A small network was shown many inputs. Here are its activations along a few directions, one row for each input.
Each table varies a few parts of the input and shows all the possible inputs, shuffled.
Descriptions start from the smaller parts, as in this example, which fits no table here: one of 4 places along a line, together with either a single point or one of 9 places around a ring or (one of 2 separate values, together with one of 8 places around a ring).
Shared parts are said once, and a part with two or three values counts as separate values.
(in the rows, 128 means zero)

Other details of the inputs shift rows strongly along two fixed directions, in all tables alike. That doesn't count.

A family of inputs:
x1: [ 95  87  17 118  88 106 145  67 132 155 188 156 118 111 139]
x2: [148 163 221 182 117 143 110 129 117 107  71 119 107 136 153]
x3: [158 179 205 140 121 165 110 149 107 100  64 109 128 107 154]
x4: [ 79 113  58  93 119  83 178  60 122 204 169 149 102 101 122]
x5: [ 81  89  29  94  66 115 136  74 126 178 178 164 137  85 131]
x6: [ 91  76  30 120  86  93 158  68 122 159 184 153 111 116 135]
x7: [159  48  99 114 186 150 120 174 123 134 102 167 142 139  63]
x8: [ 84 113  17  99 119  92 149  79 147 176 205 136 126 116 124]
x9: [170 162 196 141 157 134 138 169 114  50 126  72  88 162 169]
x10: [153 186 206 165 144 127 119 153 127  94 100  84 121 151 150]
x11: [133  53 140 124 168 140 102 171 148 179 111 163 172 152  53]
x12: [ 89  85   8 103  78 113 142  73 130 141 192 167 128 103 125]
x13: [152 149 197 168 131 140 111 171 137  33 141  81 104 181 170]
x14: [151 200 190 152 139 149  99 161 134  72 105  93 136 138 140]
x15: [153  43 105 114 172 145  93 191 158 133 134 165 183 153  61]
x16: [175 175 189 132 126 166 108 152 117  62  82 111 132 118 159]
x17: [172 148 192 152 144 147 131 160 109  40 117  85  85 162 176]
x18: [161 194 192 140 145 149 120 156 114  71  88  97 124 125 143]
x19: [134 169 220 187 132 134 112 140 132  95  98  99 124 157 156]
x20: [ 84 215 123 132  19 126 138  32 114 122 155 111 107  80 205]
x21: [ 81 237 127 117  53 102 173  42 108 138 143  99  95  74 193]
x22: [168 167 202 165 136 144 132 141 100  86  78 100 104 137 160]
x23: [141  44 119 107 166 143  89 192 150 150 128 168 183 153  66]
x24: [135  51 125 122 163 143  95 187 147 169 116 162 179 141  60]
x25: [167 189 195 153 153 142 126 149 116  90  88  88 114 133 154]
x26: [ 98  83   8  87  74 116 134  76 138 142 196 166 141  97 135]
x27: [ 73 245 127 113  48 108 143  43 129 136 168  90 119  89 193]
x28: [ 97 226 117 124  65  94 178  47 101 111 167  83  85  95 211]
x29: [ 89  91  12 113  80 110 151  80 132 148 184 162 122 106 129]
x30: [154  31 104 115 213 118 122 201 151 122 159 128 124 192  74]
x31: [ 79 221  95 142  35 117 144  64 132  89 187 103 114 101 199]
x32: [152  67 105 111 199 132 138 187 131 151 105 150 142 143  63]
x33: [ 78 118  13  94 111  96 155  92 147 167 200 143 131 112 114]
x34: [ 78 111  29  62 103  97 163  77 124 193 175 146 135  79 118]
x35: [101 233  95  91  55 113 154  55 118  88 173  92 115  74 205]
x36: [139 193 226 164 144 127 115 139 133 122  86 100 115 143 144]
x37: [147  46 111 143 184 135 104 180 153 148 126 155 156 167  66]
x38: [160 163 201 144  99 164  85 156 120  73  85 119 142 127 165]
x39: [165  50 106 128 194 143 125 168 125 150 100 157 132 147  77]
x40: [138 200 220 157 131 134 113 148 132 120  78  99 131 131 134]
x41: [165 135 190 170 124 144 114 162 122  28 121  90  94 172 178]
x42: [150 170 215 175 102 151 108 138 116 106  64 120 121 124 144]
x43: [148  57 132 124 176 138 132 160 119 180  76 168 134 131  61]
x44: [158  54 101 123 184 146 131 180 125 142  97 162 137 142  71]
x45: [148  53 140 131 190 132 134 152 120 182  84 169 120 143  71]
x46: [ 87 109   8  68 106  98 139  87 155 160 211 145 151 102 116]
x47: [142  65 115  90 186 132  96 190 151 159 121 152 176 151  63]
x48: [ 73  93   9 100  88 107 138  82 144 149 216 161 142 111 111]
x49: [129  51 148 145 179 122 114 164 146 178 108 166 144 162  61]
x50: [162 174 200 124 121 164 104 154 110  79  74 112 131 118 162]
x51: [ 77  81  42 126  94  94 158  56 128 172 177 154 109 116 139]
x52: [143  36 123 144 181 121 118 179 142 153 124 153 150 173  64]
x53: [ 88 212 119 142  61 109 171  29 101 118 155  98  77  93 220]
x54: [133  57 132 135 209 113 124 168 148 178 116 143 142 167  67]
x55: [150  54 132 108 180 148 123 158 123 181  82 165 145 132  61]
x56: [150 195 222 132 138 146 124 139 114 119  69  96 128 120 140]
x57: [ 83 227 126 131  73  96 178  36 105 126 162  84  82  95 215]
x58: [129  57 140 138 164 129 112 172 145 177 103 166 160 149  51]
x59: [143 199 208 142 128 146  96 161 134 108  89  91 149 123 143]
x60: [156 189 205 114 134 147 110 159 116  86  80  97 138 121 154]
Each input here is: one of 5 places around a ring, together with either a single point or one of 11 places around a ring.
Question: Changing only the place on the ring of 5 turns x9 into x13. The same change can be made to x60. Which row results?
Answer: x23
Question: Which other rows does x52 become when the place on the ring of 5 takes its other values? List them by row number.
Answer: x6, x10, x22, x28
Question: Which other rows does x38 become when the place on the ring of 11 takes its other values? List them by row number.
Answer: x1, x2, x5, x6, x12, x20, x26, x29, x42, x51
Question: Which other rows agree with x8 in the place on the ring of 5? List them by row number.
Answer: x10, x14, x27, x30, x33, x36, x40, x46, x47, x54, x59

A family of inputs:
x61: [119 110  95 120 103 132 117 122 133 122 149 142 137 124 128]
x62: [120 117  97 116 105 132 117 121 132 132 141 142 142 115 126]
x63: [123 121  95 119 131 119 143 120 128 130 149 127 122 128 126]
x64: [146 124 163 131 174 125 129 159 130 129 112 114 126 150 112]
x65: [115 116 103 132 146 102 151 116 131 134 159 118 105 146 131]
x66: [125 110  91 124 118 124 132 123 130 118 151 136 125 128 133]
x67: [122 122  92 107 128 123 128 130 137 119 164 123 137 129 129]
x68: [118 131  98 105 135 119 137 125 133 136 153 122 135 123 124]
x69: [121 115  91 112 125 122 127 131 139 109 170 124 133 138 132]
x70: [117 121 104 122 109 128 128 109 126 150 125 147 141 107 121]
x71: [142 124 163 124 155 137 120 151 126 144  89 134 142 129 103]
x72: [150 106 159 157 168 125 135 155 125 116 113 116 107 163 120]
x73: [146 223 214 145 130 138 124 136 119  85  97  78 116 127 170]
x74: [121 116  97 107 112 128 123 127 132 124 151 134 140 119 128]
x75: [120 110  96 112 110 128 123 128 134 114 158 135 135 127 130]
x76: [126 106  88 127 121 123 133 126 134 103 166 128 120 142 134]
x77: [149 130 159 131 179 128 128 161 130 127 105 116 126 147 107]
x78: [124 120  88 116 132 119 131 129 137 114 165 122 129 134 130]
x79: [113 208 158 145  98 112 146  93 120  94 150  81  96 127 193]
x80: [140 134 150 126 133 150  89 166 145 125 109 136 172 126 102]
x81: [115 123 112 111 134 112 143 113 129 153 142 127 120 125 127]
x82: [113 204 161 143  90 116 141  89 119 100 141  88  98 121 194]
x83: [111 114 113 126 124 114 141 109 126 150 140 134 121 129 128]
x84: [144 123 162 121 157 136 122 156 126 139  95 129 138 130 104]
x85: [110 129  98 113 103 133 106 128 147 130 153 142 160 118 117]
x86: [131 226 208 142 107 147 106 130 130 115  85 101 146 106 149]
x87: [123 108  97 124 105 135 123 114 127 129 138 149 133 116 130]
x88: [112 122 115 116 125 116 141 109 125 156 134 136 126 120 123]
x89: [106 144 105 107 111 129 115 122 142 158 135 141 163 103 109]
x90: [150 125 157 122 157 140 113 164 133 124 103 124 144 135 112]
x91: [119 118  98 111 110 130 120 123 133 129 146 140 144 118 128]
x92: [121 112  95 111 117 126 122 127 138 114 162 131 134 132 133]
x93: [119 129  94 113 139 115 140 124 133 130 154 122 127 128 125]
x94: [132 134 162 129 148 136 111 152 140 156  99 134 155 128  94]
x95: [151 117 160 139 165 132 129 155 122 132  91 129 122 140 108]
x96: [120 125 103 117 139 113 150 113 124 144 141 126 113 126 123]
x97: [143 123 161 129 150 140 116 149 125 149  85 136 140 126 102]
x98: [124 105  94 124 112 132 129 118 127 123 144 140 125 123 133]
x99: [124 103  90 129 116 124 131 124 132 107 158 136 120 136 135]
x100: [144 110 164 145 148 136 122 141 123 147  86 140 133 133 105]
x101: [146 128 164 120 165 134 121 156 130 139  96 124 136 134 108]
x102: [104 133 114 124 118 118 127 114 140 163 140 136 143 120 114]
x103: [120 114 100 123 118 127 138 113 122 139 133 140 124 117 128]
x104: [119 117 104 122 112 131 132 109 122 146 127 148 131 110 125]
x105: [118 114 107 129 133 110 152 109 122 145 138 132 106 130 129]
x106: [146  98 160 158 156 134 131 146 119 127  99 129 109 151 120]
x107: [121 112  98 123 102 132 119 114 130 133 136 148 143 113 126]
x108: [145  99 161 156 149 137 126 141 119 135  95 138 118 144 116]
x109: [148 112 160 139 158 140 127 149 119 137  86 134 123 134 109]
x110: [153 202 204 162 115 146 120 139 115  72  90  92 114 128 172]
x111: [146 121 153 131 142 145 108 157 128 134  92 137 148 127 106]
x112: [127 113  88 122 124 123 134 125 132 114 159 127 124 134 132]
x113: [116 192 155 160  89 115 151  85 113  94 138  93  83 125 194]
x114: [144 115 163 129 157 131 126 154 125 137 102 126 130 139 109]
x115: [117 125 103 105 119 124 132 122 128 141 141 134 138 113 123]
x116: [123  98  93 129 110 132 128 119 129 112 151 141 121 131 135]
x117: [115 125 113 120 116 123 136 101 123 164 117 146 132 106 117]
x118: [147 106 163 146 151 138 126 142 118 143  88 141 123 136 110]
x119: [118 111  97 115 108 130 120 124 134 118 153 140 140 126 130]
x120: [113 210 151 129  75 132 129  93 119 102 128 104 126  99 181]
x121: [148 122 160 140 179 123 132 159 130 123 112 113 118 155 112]
x122: [148 104 162 148 158 135 131 147 118 134  93 132 115 143 114]
x123: [111 197 158 151  78 123 137  83 115 111 129 101 102 112 185]
x124: [123 113  88 121 129 119 130 130 139 103 172 123 125 143 132]
x125: [114 109 113 138 116 117 139 100 123 155 129 142 120 123 126]
x126: [154 120 152 125 148 145 103 168 136 106 114 123 146 141 119]
x127: [120 116 105 127 139 109 154 112 124 141 147 124 105 135 128]
x128: [122 101  96 128 103 135 122 115 128 118 145 149 129 125 132]
x129: [120 106  97 127 101 133 118 115 132 123 143 148 138 121 128]
x130: [112 198 161 143  83 119 142  90 116 101 138  93 100 117 188]
x131: [142 115 162 138 150 135 121 148 125 146  92 134 132 134 106]
x132: [147 114 162 138 151 142 122 144 119 145  82 143 131 127 105]
Question: Changing only one part turns x101 into x126. The same change can be made to x96. Which row results?
Answer: x112
Question: Changing only one part turns x94 into x85. The same change can be made to x121. Which row results?
Answer: x124
Question: What is each input in this table made of?
Answer: one of 6 places along a line, together with either a single point or one of 11 places around a ring
Question: Which other rows agree with x104 in the place on the line of 6? List them by row number.
Answer: x63, x68, x70, x89, x90, x93, x103, x110, x111, x115, x120
Question: Which other rows does x108 become when the place on the ring of 11 takes its other values? List them by row number.
Answer: x65, x72, x79, x82, x83, x106, x113, x123, x125, x130
Question: Which other rows does x88 become when the place on the ring of 11 takes its other values? List them by row number.
Answer: x64, x81, x100, x105, x114, x118, x121, x122, x127, x131

A family of inputs:
x133: [124 134 142 139 138 127 126 129 133 145 118 126 127 132 117]
x134: [105 167 123 121  83 124 128  99 129 115 158 112 121 114 166]
x135: [132 124 139 132 132 127 132 133 119 142 108 128 127 120 127]
x136: [131 126 139 141 134 129 132 130 121 146 110 129 123 127 124]
x137: [135 123 138 124 128 128 129 133 118 136 107 130 133 120 125]
x138: [ 87  88  11  89 120  98 159  87 135 172 195 153 132 109 104]
x139: [141 121 128 127 134 138 117 133 129 123 120 130 128 128 133]
x140: [110 166 103 132  85 120 141  99 124 108 152 116 113 111 160]
x141: [130 125 133 136 129 125 120 143 136 120 134 123 137 138 123]
x142: [138 125 127 125 134 143 125 136 123 120 120 130 127 125 125]
x143: [130 133 142 121 131 132 122 131 133 132 119 135 141 125 116]
x144: [109 151 120 131  86 116 141  91 121 112 156 116 106 122 166]
x145: [138 132 126 132 143 125 120 137 135 122 128 122 135 133 127]
x146: [107 174 117 134  89 117 135  95 129 111 158 109 127 117 167]
x147: [136 124 139 123 126 133 126 131 121 130 110 137 136 119 123]
x148: [130 126 136 124 140 125 134 142 129 119 130 123 119 138 124]
x149: [132 116 135 132 126 139 118 135 128 122 123 131 135 131 132]
x150: [134 133 130 118 140 139 124 139 127 124 125 125 132 127 123]
x151: [127 127 138 142 131 133 123 127 130 136 114 139 126 129 120]
x152: [137 129 131 120 140 133 116 136 133 127 125 125 133 130 131]
x153: [134 118 134 130 134 129 135 138 124 116 124 128 114 137 127]
x154: [109 160 107 119  84 128 136  99 122 114 150 119 112 109 161]
x155: [128 134 143 133 139 125 132 132 127 150 116 122 128 129 120]
x156: [129 120 141 131 139 124 128 133 129 124 132 123 128 142 130]
x157: [135 119 129 143 128 130 123 136 130 118 126 129 137 135 128]
x158: [139 120 132 130 142 132 138 131 120 117 122 128 116 133 126]
x159: [140 128 122 137 136 134 131 137 125 115 122 128 129 128 121]
x160: [132 132 142 116 131 129 126 134 128 135 115 131 141 122 119]
x161: [137 125 135 125 148 123 127 132 130 124 128 122 122 138 131]
x162: [106 168 122 122  88 125 130  95 128 117 155 112 125 113 169]
x163: [134 126 139 128 125 136 122 128 126 127 113 142 136 122 120]
x164: [143 125 123 138 136 129 122 134 130 119 122 127 131 132 129]
x165: [102  45  48  92 154 110 136 120 145 193 159 177 148 129  63]
x166: [129 127 138 136 128 135 120 126 127 130 114 141 131 127 118]
x167: [129 119 143 129 134 123 126 138 131 122 135 123 123 143 127]
x168: [124 135 142 136 137 129 123 129 136 139 119 132 131 131 117]
x169: [134 118 130 142 122 129 120 140 132 116 128 128 132 136 125]
x170: [132 132 142 116 133 124 129 135 124 139 112 124 137 122 121]
x171: [131 133 127 131 135 127 126 147 133 117 130 123 132 133 119]
x172: [130 130 132 119 132 135 122 146 131 122 128 125 130 131 123]
x173: [142 117 133 132 141 127 128 128 125 121 122 127 118 137 134]
x174: [129 132 142 124 137 123 132 136 125 146 114 121 132 123 123]
x175: [132 114 136 131 120 138 115 138 129 121 126 130 130 132 128]
x176: [127 126 139 146 133 131 126 127 126 141 112 133 122 130 121]
x177: [134 128 135 124 148 128 137 134 125 120 128 122 121 135 123]
x178: [133 112 139 137 133 128 130 130 124 120 126 128 124 140 132]
Question: What is each input in this table made of?
Answer: one of 2 separate values, together with either one of 8 places around a ring or (one of 3 separate values, together with one of 5 places around a ring)
Question: Changing only the choice among 2 separate values turns x153 into x148. The same change can be made to x163. Which row results?
Answer: x143
Question: Changing only the choice among 2 separate values turns x154 into x172. The same change can be made to x142. Which row results?
Answer: x150
Question: Which other rows does x171 become when the choice among 2 separate values takes its other values? List them by row number.
Answer: x140
Question: Which other rows does x146 become when the choice among 3 separate values takes its other values? List them by row number.
Answer: x156, x162
